These are the activations of a small neural network, seen along a few directions. Each row is one input.
In each table, some parts of the input vary, and every possible input appears once, in random order.
A made-up example of a description, with smaller parts first: one of 4 places along a line, together with either a single point or one of 9 places along a line or (one of 3 separate values, together with one of 8 places around a ring).
Shared parts are said once, and a part with two or three values counts as separate values.
(in the rows, 128 means zero)

Other details of the inputs vary at random and push rows far along three fixed directions, the same in every table; ignore that.

A family of inputs:
row 1: [112 127 131 146 108 168 128 105 121 135 161 131 139 137]
row 2: [127 106 117  99 108 190 198  94 107 155 163 102 179  69]
row 3: [138 110 147 126 164 144 146 140 156 126  67 143  51  95]
row 4: [136 129 182 161 155 110  90 135 170 102  72 155  65 183]
row 5: [129 114 141  94 140 153 167 121 138 139  98 111 115  97]
row 6: [141 136 137  79 173  79 156 156 148 118  43 101  90  84]
row 7: [139 136 134 148 149  98  85 154 142 109  99 152  86 159]
row 8: [130 114 147 107 134 159 154 116 135 136 113 125 128 113]
row 9: [133 139 104 157 105  98  71 145 112 125 180 141 155 165]
row 10: [139 134 131 102 146 105 156 138 134 125  91 106 119  99]
row 11: [146 140 167 143 155  85 100 147 156 107  77 140  96 169]
row 12: [111 101 111 114  89 232 192  78 100 160 195 113 172  74]
row 13: [128 151  93 140 100  96  94 138 101 121 177 134 162 154]
row 14: [129  99 141 204 113 163  75 118 150 120 149 176  76 172]
row 15: [117 104 112  94 105 192 194  91 104 152 166  98 175  68]
row 16: [133 163  89  70 161  60 134 181 121 146  71  92 116  84]
row 17: [133 110 150 184 121 147 105 114 147 107 131 169  75 157]
row 18: [121 156 116 122 102 115 101 122  96 121 173 121 196 166]
row 19: [131 147  98 142 124  66  77 162 130 104 135 140 126 161]
row 20: [144  86 150 190 129 155 101 126 163 111 137 183  60 143]
row 21: [123 158 138 137 118 102  86 131 117 117 147 132 168 185]
row 22: [132 103 141  94 137 149 188 116 129 149 106 104 149  86]
row 23: [116 108 108 172  85 201 119  95 109 136 200 155 138 141]
row 24: [133 145  88  92 147  84 124 171 116 146 112 102 135  90]
row 25: [136  86 132 156 122 199 160 106 138 138 154 158  91  85]
row 26: [130 132 147 149 131 122 116 127 142 120 114 133 104 149]
row 27: [119 157 140 131 116  96  85 131 121 116 142 124 168 198]
row 28: [134 168 135 117 131  53  89 152 125 112 112 109 161 193]
row 29: [120 145 145 124 117  90  88 130 118 115 137 123 174 204]
row 30: [119 144 106 157  85 140  98 113  91 132 209 137 186 162]
row 31: [115 151  98 140 100 107  97 127 100 113 174 131 164 157]
row 32: [116 124 121 145 111 168 125 102 117 131 166 140 140 131]
row 33: [123 147  99  78 106 133 169 122  91 158 167  84 218 102]
row 34: [134 119 126 137 128 142 141 125 127 127 135 139 112 106]
row 35: [123 150  93  90 133 106 143 148 110 138 113 104 133  96]
row 36: [135 134 120 107 148 107 148 150 137 139  85 115  90  89]
row 37: [126 152 106  63 131  70 158 145 100 141 117  69 201 114]
row 38: [125 127 124 119 139 143 142 134 126 143 116 127 111  97]
row 39: [118  95 135 153 118 211 159  98 135 149 141 145  87  93]
row 40: [118 165  85  76 137  84 139 147 107 137 114  90 152  99]
row 41: [126 164 127 124 131  76  83 147 118 107 122 126 149 174]
row 42: [117 162  97 137 102  91  97 123 100 117 176 121 177 160]
row 43: [142 127 155  73 174  83 170 158 154 143  38  99 113 106]
row 44: [123 113 163 178 135 164 104 107 154 120 124 166  80 156]
row 45: [134 155 132 143 114  87  89 130 112 105 151 131 173 181]
row 46: [142 165  89  69 158  42 134 187 122 142  72  90 118  84]
row 47: [138 111 127 141 131 152 135 130 134 141 133 142 101 103]
row 48: [118 158 132 144 117 103  82 131 115 117 151 133 161 182]
row 49: [129 124 170 175 155 120  87 128 173 107  77 164  44 171]
row 50: [141 149 154 123 172  50  92 164 156  90  52 134  83 153]
row 51: [131 113 121 122 143 158 148 134 132 149 116 131  98  84]
row 52: [139  89 131 151 146 168 137 134 155 131 109 152  61  98]
row 53: [130 135  69  96 112 105 147 151 106 147 159 106 156  77]
row 54: [125 124 178 143 135 117  98 126 149 120 107 148 131 197]
row 55: [134 135 126 105 147 105 153 140 135 125  91 108 108  94]
row 56: [127 132  96 147 111 109  93 143 116 114 176 143 152 147]
row 57: [134  80 179 132 147 165 156 105 158 126  87 142  97 120]
row 58: [128 104 109 121 129 172 166 123 125 139 144 134 116  70]
row 59: [129  99 135 116 119 186 187  96 127 144 139 111 137  84]
row 60: [142 109 162 120 163 130 150 131 158 115  66 135  78 100]
row 61: [124  90 109 167 101 200 134 107 130 139 172 152 105 113]
row 62: [120 152  93  87 112 128 163 128  91 154 165  88 198  87]
row 63: [137 139 128  85 183  74 150 160 153 119  42 112  77  77]
row 64: [127 141 166 156 124 112  76 125 140 108 128 151 139 210]
row 65: [129 137  93 148  98 105  88 142 111 133 174 132 150 147]
row 66: [123 121 125 155 111 157 130 101 120 126 169 143 139 127]
row 67: [131 112 162 182 132 153 105 108 154 117 127 165  83 157]
row 68: [117 114 104 111 116 185 189 101 117 163 154 107 135  57]
row 69: [126 161 104  38 148  39 150 163 102 135  87  62 193 106]
row 70: [117  93 141 146 114 216 164  88 135 139 147 139 102  99]
row 71: [118 138 122 140  86 134  98 100  93 116 200 129 215 179]
row 72: [130 158 108  82 133  89 152 146 111 141 116  85 166 107]
row 73: [113 141 125 136  85 124 112 108  96 135 195 113 222 198]
row 74: [123 101 138 131 132 174 165 106 141 127 118 130  95  86]
row 75: [124  96 153 199 108 188 104  94 139 105 167 183  96 162]
row 76: [135 105 198 159 145 127  92 121 167 105  83 166  89 200]
row 77: [129 157 103 136 125  67  80 156 120 104 132 137 132 164]
row 78: [114 100 154 110 126 181 175 104 136 154 127 118 138 114]
row 79: [143 112 158 129 163 128 152 134 160 119  69 135  68  96]
row 80: [120 114 120 124 134 153 159 111 136 130 119 127 101  85]
Each input here is: one of 2 separate values, together with one of 5 places around a ring, together with one of 8 places along a line.
- The inputs of row 68 and row 67 match in every part but the choice among 2 separate values. If row 4 is changed in the same way as row 68 into row 67, which row does it become? => row 21
- The inputs of row 55 and row 79 match in every part but the choice among 2 separate values. If row 26 is changed in the same way as row 55 into row 79, which row does it become? => row 62
- The inputs of row 63 and row 80 match in every part but the choice among 2 separate values. If row 38 is changed in the same way as row 63 into row 80, which row does it become? => row 39
- Which other rows does row 3 become when the choice among 2 separate values takes its other values? List them by row number. => row 35

A family of inputs:
row 81: [114 104 139 108 125 205 191  92 126 158 133 113 133  78]
row 82: [150 133 182 147 166  53  68 161 168  90  50 152  80 207]
row 83: [118 160 107  79 153 111 143 151 121 146  87 101 115  83]
row 84: [127  82 149 201  95 216 102  95 135 127 193 185 116 168]
row 85: [133  81 182 197 108 189 105  89 153 112 153 177 108 188]
row 86: [146  64 140 141 133 197 193  95 149 114 131 153  88  45]
row 87: [138  82 163 143 163 203 190  91 169 106  76 156  21  46]
row 88: [115 127 114 168 103 160  87 121 119 128 179 160 126 160]
row 89: [133 143 136 102 168  96 147 150 151 126  53 112  67  94]
row 90: [136 103 126 132 151 147 152 136 152 133  91 138  58  78]
row 91: [135 132  98  75 146 106 153 166 120 152 109 104 140  79]
row 92: [135 130 132 174 129 106  85 136 141 107 128 157  89 163]
row 93: [132 114 164 163 119 134  90 118 138 113 139 157 133 196]
row 94: [155 128 190 154 169  42  71 161 180  84  43 154  67 207]
row 95: [141  72 144 162 119 199 168 102 149 145 148 150  94  87]
row 96: [132 161 135  74 165  61 145 157 136 124  57  89 125 116]
row 97: [121  79 184 224 112 232 113  68 166 112 145 193  45 167]
row 98: [138 140 155  97 197  89 135 166 174 123   4 124  22  93]
row 99: [140  67 141 155 120 203 174 102 147 146 149 147  97  80]
row 100: [133  95 100 113 134 183 199 104 128 126 135 131  97  20]
row 101: [119 150 103  94 136 119 150 134 114 139 113 100 130  88]
row 102: [133 140 171 155 146  87  89 120 144  64  98 153 111 183]
row 103: [124 136 148 168 124 141 108 113 141 115 126 148  90 158]
row 104: [129 159 120 135  95  73  82 131 100 113 178 119 211 201]
row 105: [126 127 101  76 114 124 172 129  99 152 151  87 200  91]
row 106: [147 143 132 158 128  53  64 157 133  99 130 144 135 192]
row 107: [129 154  96  58 128  72 151 155  98 145 126  78 205 106]
row 108: [106 147 109 148  92 155 107 103 100 131 188 130 166 153]
row 109: [116 151  99 155 100 110  67 135 106 120 184 145 158 180]
row 110: [123 129 113 168 107 128  88 125 121 117 167 151 126 160]
row 111: [160 129 164 163 164  41  61 172 172  87  60 160  64 193]
row 112: [132  71 130 137 118 221 178 104 136 155 156 144 110  72]
row 113: [123 126 133 149  93 134  98 111 107 124 185 137 190 188]
row 114: [120 146 100  77 144 122 172 138 117 148 100  90 124  61]
row 115: [106 178  71  49 102  96 168 130  67 156 176  55 252  97]
row 116: [137  75 159 212 101 191  99  95 147 113 176 184 101 172]
row 117: [111 139  88 149  86 150  96 118  94 134 209 138 173 149]
row 118: [118 156 118 140 115 111 100 123 115 117 142 126 140 159]
row 119: [117  98 132 147 111 234 190  79 130 152 155 133  97  69]
row 120: [128  84 107 125 103 211 182 103 113 160 181 126 149  66]
row 121: [113  92 123 201  80 222 112  82 122 132 215 173 123 147]
row 122: [144 144 123  61 164  49 149 172 131 130  60  87 140 102]
row 123: [129  62 141 168 125 236 180  91 158 147 135 161  50  65]
row 124: [131 131 185 173 139 116  89 118 164  98  94 156  84 202]
row 125: [121 132 100  73 115 145 170 129  92 163 157  94 201  90]
row 126: [124 110 102 111 132 167 168 129 128 152 128 122 101  60]
row 127: [146 129 135 107 189  78 129 178 171 120  22 131  26  90]
row 128: [120 136 151 159 137 133  89 124 146 115 110 153  83 165]
row 129: [140 143 110 105 160  78 142 166 140 134  76 114  84  85]
row 130: [122 131 112 170 104 137  86 123 119 118 172 153 129 161]
row 131: [132  85 114 146  95 208 179  94 116 158 194 132 150  75]
row 132: [121 149 158 168 143 111  61 136 150 106  98 162  74 192]
row 133: [131 146  99 149  89  83  74 137  97 117 199 130 204 189]
row 134: [127 151 168 153 142  84  72 134 148  99  93 143 113 210]
row 135: [117 160 136 141 109  96  85 119 112 109 152 125 178 203]
row 136: [115 159 136 143 110  95  81 121 112 109 152 126 177 204]
row 137: [115  88 193 201 116 229 112  72 156 126 146 183  85 179]
row 138: [123 157  91  54 126  88 150 155  89 156 137  80 213 106]
row 139: [129 159 121  75 176  74 142 167 142 133  41  98  81  85]
row 140: [140 133 128 151 124  87  79 149 131 111 138 144 137 176]
row 141: [141 143 153 142 131  52  70 148 138  97 110 137 145 212]
row 142: [105 146 122 139  87 156 111  94  91 133 199 121 206 173]
row 143: [128 106 124 126 149 170 150 137 149 144  98 143  60  76]
row 144: [134 144 114 146 110  81  70 149 113 113 164 138 168 188]
row 145: [117 107 142 126 113 206 186  85 128 149 148 119 135  93]
row 146: [140 122 138  99 139 106 157 138 137 136 102 108 135 109]
row 147: [126 120 128 108 146 162 182 118 139 143  94 113  83  61]
row 148: [127  94 124 110 104 185 185  97 114 153 166 112 171  88]
row 149: [128 149 145  77 173  86 145 154 145 135  48 101 107 111]
row 150: [127 149 156 171 140 101  66 134 150  97  96 157  77 192]
row 151: [130 165  85  52 121  55 151 156  87 143 141  66 226 106]
row 152: [120 150  54  63  97 112 155 147  68 164 197  79 240  84]
row 153: [131 159 131  62 169  61 154 160 137 131  49  84 125 105]
row 154: [137  61 162 134 129 209 204  81 145 113 128 147 106  60]
row 155: [133 116 133  86 143 128 164 137 130 147 103 108 141  99]
row 156: [129 148 139  63 176  93 163 154 141 142  44  91 109  87]
row 157: [119 131 124  84 136 143 178 120 119 147 111  93 148  84]
row 158: [112 167  66 141  74  98  86 127  71 129 231 117 221 164]
row 159: [115 161  49  90  92 120 158 132  68 161 201  85 212  73]
row 160: [145 130 109  96 148  75 135 166 130 131  99 109 130 102]
row 161: [115 160 117 136 118 115  94 126 111 121 143 127 141 157]
row 162: [115 169 141 135 125  92  72 133 115 117 133 131 164 203]
row 163: [156 128 133  93 181  59 133 184 160 122  37 117  73  97]
row 164: [130 145  84  94 135  95 146 154 114 141 120 103 133  81]
row 165: [105 177 105 123  87 100  88 116  79 124 196 106 236 193]
- What do these inputs look like to the network? => one of 5 places around a ring, together with either a single point or (one of 2 separate values, together with one of 8 places along a line)
- The inputs of row 143 and row 125 match in every part but the place on the ring of 5. If row 126 is changed in the same way as row 143 into row 125, which row does it become? => row 113
- The inputs of row 120 and row 142 match in every part but the place on the ring of 5. If row 133 is changed in the same way as row 120 into row 142, which row does it become? => row 153
- The inputs of row 152 and row 128 match in every part but the place on the ring of 5. If row 140 is changed in the same way as row 152 into row 128, which row does it become? => row 108
- Which other rows does row 148 become when the place on the line of 8 takes its other values? List them by row number. => row 82, row 85, row 93, row 104, row 122, row 125, row 151
- A walk changes only the place on the line of 8. It starts at row 143 and steps to row 117. List the rest of the walk in order. => row 127, row 130, row 90, row 164, row 92, row 159
- Which other rows does row 150 become when the choice among 2 separate values takes its other values? List them by row number. => row 108
- Which other rows does row 114 become when the choice among 2 separate values takes its other values? List them by row number. => row 101
